A small network was shown many inputs. Here are its activations along a few directions, one row for each input.
Each table varies a few parts of the input and shows all the possible inputs, shuffled.
A made-up example of a description, with smaller parts first: one of 3 separate values, together with either a single point or one of 9 places around a ring or (one of 4 places along a line, together with one of 5 places around a ring).
Shared parts are said once, and a part with two or three values counts as separate values.
(in the rows, 128 means zero)

Table:
R1: [152 117 175  76 133 155 127 106 186 131  85]
R2: [118 131  94 213 131 132 146 131  76 123 115]
R3: [114 126  80 181 128 115 150 141  73 108 142]
R4: [148 146 117 226 135 125 151 112 107 101  96]
R5: [145 144  88 205 124 137 150 112 143  90 119]
R6: [134 127  66 169 132 108 138 127 102  82 162]
R7: [138 165  65 175 113 137 158 130 135  94 149]
R8: [124 108 146  40 134 130  95 117 142 134 119]
R9: [148 119 198  96 143 149 120 105 146 143  64]
R10: [108 113 175  49 120  84  85 159 156 194 208]
R11: [105 129  82 181 102  58 117 165 122 149 237]
R12: [140 140 153  45 122 166 118 124 173 136 116]
R13: [101 111 167  58 141 141 120 138 116 150 105]
R14: [117 115 185  79 135 157 119 126 115 157  74]
Q: What do these inputs look like to the network?
A: one of 2 separate values, together with either a single point or one of 6 places around a ring
Q: The inputs of R12 and R7 match in every part but the choice among 2 separate values. If R8 is changed in the same way as R12 into R7, which row does it become?
A: R6

Table:
R15: [126 132  94 204 124 105 145 134  81 118 134]
R16: [129 136  82 176 116 110 140 134 114 102 157]
R17: [139 124 171  48 132 153 110 118 183 139 111]
R18: [134 136  82 177 117 117 146 128 120 100 146]
R19: [126 130  89 199 123 109 146 125  92 109 130]
R20: [134 142  85 181 113 127 146 122 124  96 138]
R21: [117 114 196  28 138 129  94 134 158 174 143]
R22: [140 127 159 119 140 168 133 108 133 123  60]
R23: [119 103 204  42 147 136  97 136 143 181 113]
R24: [120 136  81 178 118 102 137 140 110 121 171]
R25: [115 111 187  36 149 150 110 129 133 168 103]
R26: [125 137  82 178 120 104 136 139 113 110 162]
R27: [116 133  89 178 121  90 133 146  98 123 174]
R28: [136 139  84 190 116 129 145 123 120  96 128]
R29: [130 120 189  38 129 134 100 126 184 157 130]
R30: [124 118 167  36 142 161 112 126 158 149 104]
R31: [135 139  89 195 119 116 143 121 103 102 129]
R32: [138 127 173 103 139 164 130 114 136 135  73]
Q: What do these inputs look like to the network?
A: either one of 2 separate values or one of 6 places around a ring or one of 10 places along a line
Q: Start at R23 and move only the place on the ring of 6, one step at a time. The first step leads to R25. Which rows follow, in order?
A: R30, R17, R29, R21

Table:
R33: [153 127 174  44 132 188 117  95 194 125  68]
R34: [ 93 117  93 129 123  57 109 170  98 160 235]
R35: [158 148  77 108  95 126 127 117 227  84 182]
R36: [129 129 117 212 138 122 153 126  69 106  87]
R37: [136 144  83 123  98 107 118 133 186 119 203]
R38: [ 89  97 199  59 165 121 115 156  68 198 118]
R39: [106 118 121 226 144  98 148 141  25 140 106]
R40: [133 123 193  53 141 165 118 117 157 151  85]
R41: [145 143 105 207 121 150 147 106 110  85  75]
R42: [110 108 187  51 154 143 105 133 110 168 100]
R43: [163 153  91 197 110 179 156  89 149  62  61]
R44: [120 129  96 128 115  79 124 153 145 140 216]
Q: The inputs of R39 and R38 match in every part but one. If R36 is changed in the same way as R39 into R38, which row does it become?
A: R42
Q: What do these inputs look like to the network?
A: one of 3 separate values, together with one of 4 places along a line
Q: Which other rows does R40 become when the choice among 3 separate values takes its other values? List them by row number.
A: R37, R41

Table:
R45: [123 139  65 169 116 107 135 133 116 105 170]
R46: [115 135  68 174 118 104 134 141 105 113 170]
R47: [148 120 171  65 137 169 119 101 172 111  71]
R48: [ 94 111 121 186 150  92 136 154  25 159 132]
R49: [123 123 166  88 125 111 110 135 154 162 159]
R50: [125 139 104 204 114  97 139 135 108 129 161]
R51: [120 124 171  94 129 110 105 138 147 171 157]
R52: [128 125 151  80 124 118 114 135 163 154 159]
R53: [152 118 190  77 142 165 112 101 165 122  55]
R54: [115 130  76 173 120 100 133 141  94 120 174]
R55: [128 141  63 169 115 111 139 134 131  97 166]
R56: [127 124 142  76 123 121 114 136 166 146 158]
R57: [125 122 158  84 123 116 112 137 160 158 159]
R58: [133 141  74 187 110 110 145 135 127 104 162]
R59: [116 124 139  59 129 118 106 138 152 144 166]
R60: [145 122 203  85 143 164 118 105 144 141  50]
R61: [103 117 150  73 132 108 104 149 127 168 166]
R62: [124 125 134  59 127 124 108 139 166 139 165]
R63: [112 119 141  62 130 117 104 145 145 152 165]
R64: [156 134 125 183 128 155 147  96 130  82  54]
R65: [145 143  99 175 127 165 165 109 116  83  75]
R66: [134 143  70 175 111 112 141 133 131  98 166]
R67: [133 121 172  70 149 175 128 113 131 140  65]
R68: [108 133  85 181 118  94 138 147  87 125 171]
R69: [137 125 125 177 135 166 148 108  94 101  52]
R70: [132 137  91 197 111 105 143 135 121 115 164]
R71: [129 127 139  66 125 124 109 135 169 140 162]
R72: [152 135 135 194 135 159 147 101 108 102  51]
R73: [128 140  98 201 112 100 141 135 117 122 163]
R74: [134 141  81 189 108 105 144 133 125 113 162]
R75: [ 90  97 188  81 161 104 105 156  65 196 129]
R76: [155 138 102 174 129 160 149  99 135  70  70]
R77: [136 113 193  69 148 171 120 109 129 141  53]
R78: [136 137 104 181 134 168 164 108  92  97  66]
R79: [108 117 145  66 131 110 103 148 134 161 167]
R80: [140 128 168  66 141 174 131 112 153 126  75]
Q: What do these inputs look like to the network?
A: one of 2 separate values, together with either a single point or one of 6 places around a ring or one of 11 places along a line
Q: Which other rows does R79 become when the choice among 2 separate values takes its other values? List them by row number.
A: R54
Q: Which other rows does R80 become when the choice among 2 separate values takes its other values? List them by row number.
A: R65
Q: Which other rows does R64 become when the place on the ring of 6 takes its other values? List them by row number.
A: R65, R69, R72, R76, R78
